Each row below holds a small network's activations on one input, seen along a few directions.
In each table, some parts of the input vary, and every possible input appears once, in random order.
A made-up example of a description, with smaller parts first: one of 6 places along a line, together with either a single point or one of 11 places along a line or (one of 3 separate values, together with one of 5 places around a ring).
Shared parts are said once, and a part with two or three values counts as separate values.
(in the rows, 128 means zero)

Other details of the inputs vary at random and push rows far along two fixed directions, the same in every table; ignore that.

A family of inputs:
r1: [130 122 120  58 111  95 159 146  92  97 138 117 152 122 103 191]
r2: [112 117 133 129 144 121 128 163 147 127  95 142 133 139  95  79]
r3: [114 112 135 115 156 137 130 165 149 131 101 139 127 127 105  71]
r4: [117 134 143 172 148 123  95  97 149 144 129 147 133 143 153 121]
r5: [145 119 108 126 134 124 168 183 148 141 127 105 126 148  95 100]
r6: [112 112 139 105 159 102  97  95 140 109 146 115 125 137 158 171]
r7: [116 139 133 171 140 137 100  99 133 139 132 153 137 125 152 120]
r8: [123 125 126  63 110  89 158 147  89  92 126 117 157 118 110 188]
r9: [115 139 137 170 152 118 104 105 148 136 129 142 128 155 154 127]
r10: [131 126 114  62  91  91 108  62 120 112 150 126 108  94 175 199]
r11: [144 116 115 138 133 125 166 176 136 147 127 132 127 145  98  93]
r12: [118 118 145 149 157 153  86 101 151 139 127 130 111 127 157 112]
r13: [129 138 135  93 102 142 147 159  90 101 110 112 134 104 105 137]
r14: [136 129 109  97  87 138 151 157 139 133  90 144 101 120 117  71]
r15: [133 145 117 146  93 148 106  92 145 143 130 130  76 125 171 100]
r16: [148 107 130  87 124  96 115  80 111 118 176 107 137 102 151 222]
r17: [106 125 136 160 164 122 105 108 168 130 141 116 116 161 156 120]
r18: [117 138 141 164 150 134  96  98 143 142 125 148 129 127 152 121]
r19: [128 135 138 175 122 156 112 103 117 152 132 141 126 122 153 127]
r20: [139 127 120 181 140 126 128 102 150 154 169 114 116 152 155 143]
r21: [123 134 129 123 122 149 138 167 120 114  89 145 143 120 100  87]
r22: [143 111 128  55 109  97 154 142  98 102 143 117 149 104  98 185]
r23: [157 110 126  98 128 135 106  94 118 131 158 100 119  94 150 191]
r24: [117 130 128 126 126 121 143 168 128 119  99 150 154 135  96  88]
r25: [153 121 128  85 112 146 150 161 107 109 127 100 118 100  99 135]
r26: [127 152 138 174 126 161 105  95 115 133 129 126 122 128 152 115]
r27: [119 118 134  76 131 129 123 150 121  93  92 120 130 105  99 131]
r28: [136 128 134 120 115 143 112  90 102 129 152 125 130 108 146 182]
r29: [116 129 124  59 121  87 142 144 101  73 117 122 160 120 110 181]
r30: [146 133 130 139 114 166 152 171 118 134 119 124 112 122  96  84]
r31: [112 121 130 126 147 133 128 162 142 128  92 143 129 124  97  77]
r32: [128 122 101  32  84  74 155 133 119  93 121 122 118 120 127 166]
r33: [123 136 126 137 127 138 151 155 118 134  99 150 149 126 100  80]
r34: [150 112 115 126 138 142 151 172 139 159 123 129 125 117  97  85]
r35: [134 142 135 160 117 165 114 108 113 142 147 123 113 124 142 132]
r36: [119 124 148 101 145 139  82  93 129 101 139  99 108 110 158 161]
r37: [112 142 128 128 139 115 152 173 148 109  95 126 140 156  99  96]
r38: [122 131 138 181 128 127 111  92 125 159 148 145 137 137 157 136]
r39: [129 129 112 147 102 112 114  90 155 158 137 150 101 140 167 106]
r40: [116 148 126 170 134 119 131 100 131 128 137 125 142 158 147 134]
r41: [123 131 128 140 120 139 156 167 116 144 106 150 143 121 101  87]
r42: [153 100 119  47 122  96 145 148 111 111 143  99 143 100 102 182]
r43: [148 110 121  82 123 123 158 157 114 124 131 122 136  99  97 139]
r44: [129 137 129 137 121 154 147 156 115 129  91 143 143 126 102  80]
r45: [105 130 125 138 146 118 142 169 156 114  97 123 126 158  98  86]
r46: [154 124 123 136 128 167 140 171 134 147 122 107 105 119 104  80]
r47: [147 122 128 135 117 160 155 167 122 143 114 139 124 120  95  88]
r48: [129 132 129 170 130 145 118 101 124 163 151 148 128 127 143 129]
r49: [124 133 128 139 125 126 152 156 122 134 101 148 154 140  98  81]
r50: [118 132 144 108 136 130  72  72 118  93 140  98 109 103 161 189]
r51: [137 126 125 175 136 127 128 109 134 157 160 139 121 149 145 134]
r52: [152 116 125 137 125 158 147 158 130 148 122 131 120 116 107  94]
r53: [139 125 130 170 133 143 120 103 130 162 156 144 121 122 143 129]
r54: [123 140 144 164 143 150  92  99 140 137 118 141 122 127 154 121]
r55: [109 147 127 181 140 122 115 105 145 126 138 133 136 159 154 128]
r56: [120 141 128 177 139 122 120  97 127 142 136 142 139 155 152 125]
r57: [122 142 132  88 113 138 131 156 102  82 102 116 138 107 106 130]
r58: [122 141 122 180 130 130 133 108 136 151 157 127 128 161 145 137]
r59: [112 112 144 152 162 125  91 102 159 143 138 135 122 143 153 113]
r60: [112 117 135  85 145  84  93  78 121  86 144 108 131 122 154 216]
r61: [116 139 121 138 118 120 174 177 124 125 110 126 146 152  99 102]
r62: [123 137 104 104  95  90 127  82 146 117 149 117 103 141 172 167]
r63: [133 135 124 184 134 128 129  99 142 152 168 123 118 156 153 145]
r64: [148 112 110 132 140 125 158 179 143 154 127 122 125 144  99  92]
r65: [125 139 141  50 117 122 123 142 100  67 105 100 135  96 110 170]
r66: [129 129 132 176 129 132 112  92 128 164 160 145 132 141 150 139]
Each input here is: one of 6 places along a line, together with either a single point or one of 10 places along a line.
Changing only the place on the line of 6 turns r9 into r18. The same change can be made to r6. Which row results?
> r3
Change only the place on the line of 6 in r61. List by row number the other rows that result.
> r8, r13, r19, r38, r41
Start at r62 and move only the place on the line of 6, one step at a time. The first step leads to r32. Which rows follow, in order?
> r39, r10, r14, r15
Start at r23 and move only the place on the line of 10, one step at a time. The first step leads to r52. Which rows follow, in order?
> r47, r28, r19, r44, r21, r54, r27, r12

A family of inputs:
r67: [118 137 142 196 140 152  66  54 143 158 144 154 100 131 187 125]
r68: [123 132 132  93 127 103  79  65 127  94 150 108 115 106 177 217]
r69: [133 147 129 205 114 154 113  93 125 165 148 141 119 145 158 109]
r70: [134 133 118 174 129 134 154 167 140 160 118 155 136 148 106  81]
r71: [119 135 138 108 123 141 153 177 110 102  95 126 141 120  84 109]
r72: [131 138 112 162 122 131 167 157 136 157 112 151 147 149 112  71]
r73: [132 150 122 187 114 162 143 125 126 163 129 143 128 147 140  80]
r74: [149 116 115  95 122 132 158 178 138 121 116 113 120 118  93 100]
r75: [135 141 121 170 112 159 153 162 121 150 114 147 123 144 104  76]
r76: [121 117 135  78 130 134 130 155 114 106 104 123 130 100 101 123]
r77: [141 122 120  87 113 110 119  98 127 110 150 104 113 103 145 193]
r78: [116 141 143 206 151 162  96  98 132 150 140 133 120 139 154 111]
r79: [114 134 123  92 124 105 154 148 116  99 101 133 166 127 109 129]
r80: [146 124 128 134 129 157 163 183 113 139 114 118 138 129  86  89]
r81: [116 138 128 191 144 133 121 129 145 146 113 160 136 154 128  88]
r82: [149 106 127  94 125 147 151 175 118 136 112 121 129 109  92  96]
r83: [124 129 119 176 120 122 143 135 150 163 132 145 115 166 134  77]
r84: [128 120 143 107 156 100  89  68 112 104 159 104 155 113 161 226]
r85: [136 127 126 174 121 161 123 137 141 172 128 155 106 130 134  76]
r86: [116 145 138  95 115 121 118  88  96  90 133 113 147 111 153 186]
r87: [124 125 122  85 133 122 131 155 134 101 104 111 124 115 106 123]
r88: [116 146 140 186 134 159 119 139 130 141 115 145 124 142 130  89]
r89: [118 134 142 186 140 157  86  99 146 158 128 154 106 131 162  97]
r90: [106 130 140 196 155 127  81  64 161 153 161 137 110 160 182 142]
r91: [143 119 138 191 142 161  82  64 142 174 175 135 103 121 180 134]
r92: [122 133 116 177 125 129 151 130 153 167 133 145 118 167 144  71]
r93: [144 125 136  98 122 131 125 105  94 108 163 100 137 102 133 200]
r94: [142 125 117  84 108 106 118 104 123 108 148 108 113 105 150 194]
r95: [144 119 124  99 133 114 159 161 116 120 133 122 152 119  92 142]
r96: [127 123 114 130 117 119 170 178 140 140 113 144 119 157  95  78]
r97: [110 123 131  84 126  89 113  97 121  91 140 121 130 133 146 192]
r98: [131 126 125 120 142 142 137 177 152 121  96 124 121 131  95  69]
r99: [119 140 135  91 107 124 144 153  97  90  99 123 148 118 101 130]
r100: [133 132 124 190 137 137 140 136 145 167 134 149 132 145 121  98]
r101: [125 123 132 113 148 121 149 176 128 112 106 131 157 129  85 107]
r102: [127 136 150 204 159 164  95  98 133 153 138 125 125 141 156 112]
r103: [118 129 131  97 131 101 127 133 114  97 121 130 154 119 121 172]
r104: [109 118 125 101 141 115 150 178 137 113 107 125 134 144  92  99]
r105: [140 131 109 121 102 126 158 172 140 135 100 132 115 133 101  69]
r106: [136 122 132 196 139 159  82  63 140 178 171 136  99 122 182 132]
r107: [123 129 123  93 126 127 143 174 143 106  90 123 122 122  92  98]
r108: [114 125 139 190 164 135  98 102 162 154 150 135 116 163 156 104]
r109: [134 135 127 188 131 165 134 138 125 162 138 132 121 137 123  93]
r110: [120 138 134  96 115 130 143 154 100  91 101 128 140 120  99 135]
r111: [117 131 144 186 144 160  89  96 148 158 129 149 107 128 155  98]
r112: [121 138 118  76 116 114 143 145 131  96  95 119 130 120 119 114]
r113: [134 136 118 195 131 134 138 130 142 166 130 159 129 153 127  92]
r114: [137 126 122  69  98 123 141 117 104 117 130 124 132 100 133 151]
r115: [108 126 125 126 134 120 150 184 146 124  99 143 129 157  99  77]
r116: [105 135 131 188 138 121 102  97 155 150 135 145 118 168 162  98]
r117: [136 137 123 135 109 151 164 185 113 135 111 137 132 131  91  91]
r118: [135 111 124  87 130 109 160 162 128 119 138 113 132 134 100 134]
r119: [139 121 119  94 102 138 156 170 115 128 104 143 120 113  92  96]
r120: [135 130 115 113 109 108 169 170 117 127 108 140 153 133  90 107]
r121: [117 122 142 193 170 131  77  66 159 158 164 124 117 161 184 140]
r122: [142 119 109  96 119 129 159 178 134 124 111 114 117 117  93 101]
r123: [106 130 132  90 127  87 103  56 122  96 158 111 137 131 183 211]
r124: [118 133 140  79 119 114  89  50 105  99 146 118 131  95 180 204]
r125: [118 124 136 105 147  96  92  69 109  99 160 111 150 108 159 229]
r126: [127 117 116 128 132 124 168 183 141 145 121 130 123 150  92  80]
r127: [136 120 118  94 128 109 162 163 111 119 127 122 151 116  91 146]
r128: [135 133 131 190 117 147  84  56 135 173 161 146 103 128 186 127]
r129: [139 132 108  75  99 114 161 148 126 111 112 115 125 117 118 122]
r130: [125 136 143 171 146 165 134 163 130 135 110 134 132 138 104  70]
r131: [128 119 124  90 117  92 129 105 120 113 161 115 124 128 148 199]
r132: [135 118 131  78 141 118 114 128 131  99 118  98 129 112 126 156]
r133: [125 132 120  78 117 113 135 152 131  92  95 124 121 119 106 125]
r134: [118 126 137  98 136  99 113 100 115  96 138 120 153 113 134 202]
r135: [117 131 132  93 122  87 113  94 107  91 131 123 159 116 140 195]
r136: [153 112 119  79 126 118 133 132 126 114 135  95 123 108 125 162]
r137: [129 115 147  73 136 125  98  98 110  96 140 111 130  91 139 185]
r138: [137 130 130  96 108 131 144 132  97 110 139 112 136 108 112 175]
r139: [132 110 144  68 138 129 115 129 110 102 118 109 136  96 120 157]
r140: [128 116 121  87 118 105 164 161 128 119 130 120 128 134  99 138]
r141: [123 136 131  89 116  94  82  56 123  91 145 106 120 108 176 208]
r142: [120 128 134  76 109 122 130 146 111 102  96 133 133 107 107 115]
r143: [147 115 126  93 137 107 144 135 109 120 141 109 155 115 112 176]
r144: [141 130 107 125 109 133 159 174 142 135 101 137 108 135  99  74]
r145: [135 125 132 190 129 163 104  98 146 177 148 148 102 127 155 101]
r146: [135 118 133 199 157 132  95  67 155 178 180 122 109 159 185 142]
Changing only one part turns r118 into r131. The same change can be made to r98. Which row results?
> r68
Describe the family of inputs behind these rows.
> one of 2 separate values, together with one of 5 places around a ring, together with one of 8 places along a line
Change only the place on the line of 8 in r72. List by row number the other rows that result.
> r70, r95, r100, r113, r120, r127, r143
Change only the choice among 2 separate values in r93. List by row number the other rows that result.
> r130
Change only the choice among 2 separate values in r142. List by row number the other rows that result.
> r128

A family of inputs:
r147: [151 115 115  69 100 125 136 134 104 118 135 119 117 105 123 159]
r148: [110 127 127 156 165 125 153 193 159 138  93 148 156 161  92  44]
r149: [115 131 144 139 140 117  46  18 132 115 163 119 121 109 207 218]
r150: [146 113 114  65 127 105 179 183 110 114 131 111 162 115  80 141]
r151: [146 119 121  82  94 131 149 142 112 122 128 116 121 104 106 122]
r152: [144 137 125 242 140 175  92  70 150 201 159 147  96 129 181  97]
r153: [104 159 129 198 127 142 153 168 133 142  83 169 153 169 105  39]
r154: [152 119 133 100 109 117 100  70 108 130 167 110 113  93 172 206]
r155: [113 134 156 110 145 120  78  73 110  90 153 103 128 115 162 208]
r156: [142 128 133 131 116 137  85  18 120 142 193 112 100 103 215 217]
r157: [ 96 125 147 223 173 130  94  92 159 172 142 164 132 175 157 102]
r158: [131 124  97  74  96  95 199 201 123 119 120 118 128 141  77 114]
r159: [148 121 112 115 117  97 142 112 132 127 162 124 123 130 134 175]
r160: [147 130 123 219 126 177 112 115 155 195 139 151 103 135 150  68]
r161: [115 125 132  63 131 121 143 175 109  73  90 117 144 105  84 129]
r162: [112 128 140  93 123 108  87  69 122  93 136 114 125 110 158 172]
r163: [146 121 135 110 118 141 113  95 100 120 164 101 124 100 148 199]
r164: [109 137 140 204 154 171 117 160 154 150  96 146 120 156 116  38]
r165: [117 125 126  76 125 116 120 147 122  96  98 131 127 125 116 121]
r166: [ 95 135 113 154 132 112 164 192 169 136  92 146 125 182 102  45]
r167: [118 127 136 105 130 121 125 158 133 114  89 136 127 123 113  92]
r168: [149 116 120  67 107 138 168 180  96 102 116 111 135  92  80 138]
r169: [107 141 138 176 146 153  97  90 158 148 122 145 106 146 172  85]
r170: [147 123 135  97 116 146 149 162 100 118 135 108 126 111  99 141]
r171: [112 136 126 223 159 123 110 115 187 161 126 163 114 181 153  70]
r172: [140 146 123 131  94 120 149 105  87 127 149 133 152 120 137 175]
r173: [134 104 122  79 120 111 190 199 103 127 119 133 153 128  59 119]
r174: [118 128 128 139 153 102 120 116 149 117 121 114 141 158 139 137]
r175: [115 144 136 171 147 156 111 141 152 141  99 147 123 138 117  70]
r176: [150 130 125 136 117 153 124 119 122 146 141 126 120 108 128 140]
r177: [115 132 131  78 133 114 119 125 115  89 104 118 137  99 119 155]
r178: [153 117 110  74 118  98 171 156 112 112 131  95 144 128  97 161]
Describe the family of inputs behind these rows.
> one of 2 separate values, together with either a single point or one of 5 places along a line or one of 10 places along a line
Start at r156 and move only the place on the line of 10, one step at a time. The first step leads to r151. Which rows follow, in order?
> r147, r154, r160, r152, r176, r168, r163, r170
Start at r166 and move only the place on the line of 5, one step at a time. The first step leads to r171. Which rows follow, in order?
> r174, r148, r157

A family of inputs:
r179: [106 144 134 157 137 130 140 163 140 124  88 151 146 150  98  67]
r180: [103 135 142  88 136 106 106  98 109  86 124 123 152 112 145 187]
r181: [145 142 123 227 124 164 116  89 134 183 155 149 115 138 158  99]
r182: [110 122 145  85 144 111  93 102 117  84 122 108 137 107 140 183]
r183: [103 137 145 153 146  96  75  30 133 117 175 120 131 145 197 215]
r184: [145 140 120 226 123 160 118  97 137 187 159 149 112 150 160 107]
r185: [140 129 114 158 111 147 171 173 128 165 128 136 122 146  99  76]
r186: [107 143 141 164 146 101  65  27 129 115 168 127 134 139 206 220]
r187: [150 114 107 148 129 134 166 179 146 173 133 136 115 140 100  77]
r188: [146 129 116 219 134 148 121 100 153 196 170 135 108 154 164 100]
r189: [114 116 137  29 140 107 125 152 115  57 104  97 144  99  98 174]
r190: [108 133 124  66 118  92  99  87 131  85 113 120 114 122 160 166]
r191: [108 130 135  94 134 133 156 217 127 103  62 143 151 133  59  52]
r192: [159 112 128  28 111 129 149 155  93  91 133  89 127  76  96 184]
r193: [145 126 118  97 103 156 193 212 106 132  89 139 142 115  60  66]
r194: [149 120 128 151 121 170 146 168 127 160 115 131 113 119  98  69]
r195: [151 114 131  33  97 123 153 152  76  89 131 106 141  80  96 182]
r196: [114 122 129  89 141  80 117 101 129  91 139 109 148 135 144 190]
r197: [111 124 133 213 172 123  98  96 182 169 142 149 115 177 164  93]
r198: [144 129 109 134  91 150 153 161 148 154 109 143  94 123 120  54]
Describe the family of inputs behind these rows.
> one of 2 separate values, together with either a single point or one of 9 places along a line
Changing only the choice among 2 separate values turns r192 into r189. The same change can be made to r193. Which row results?
> r180
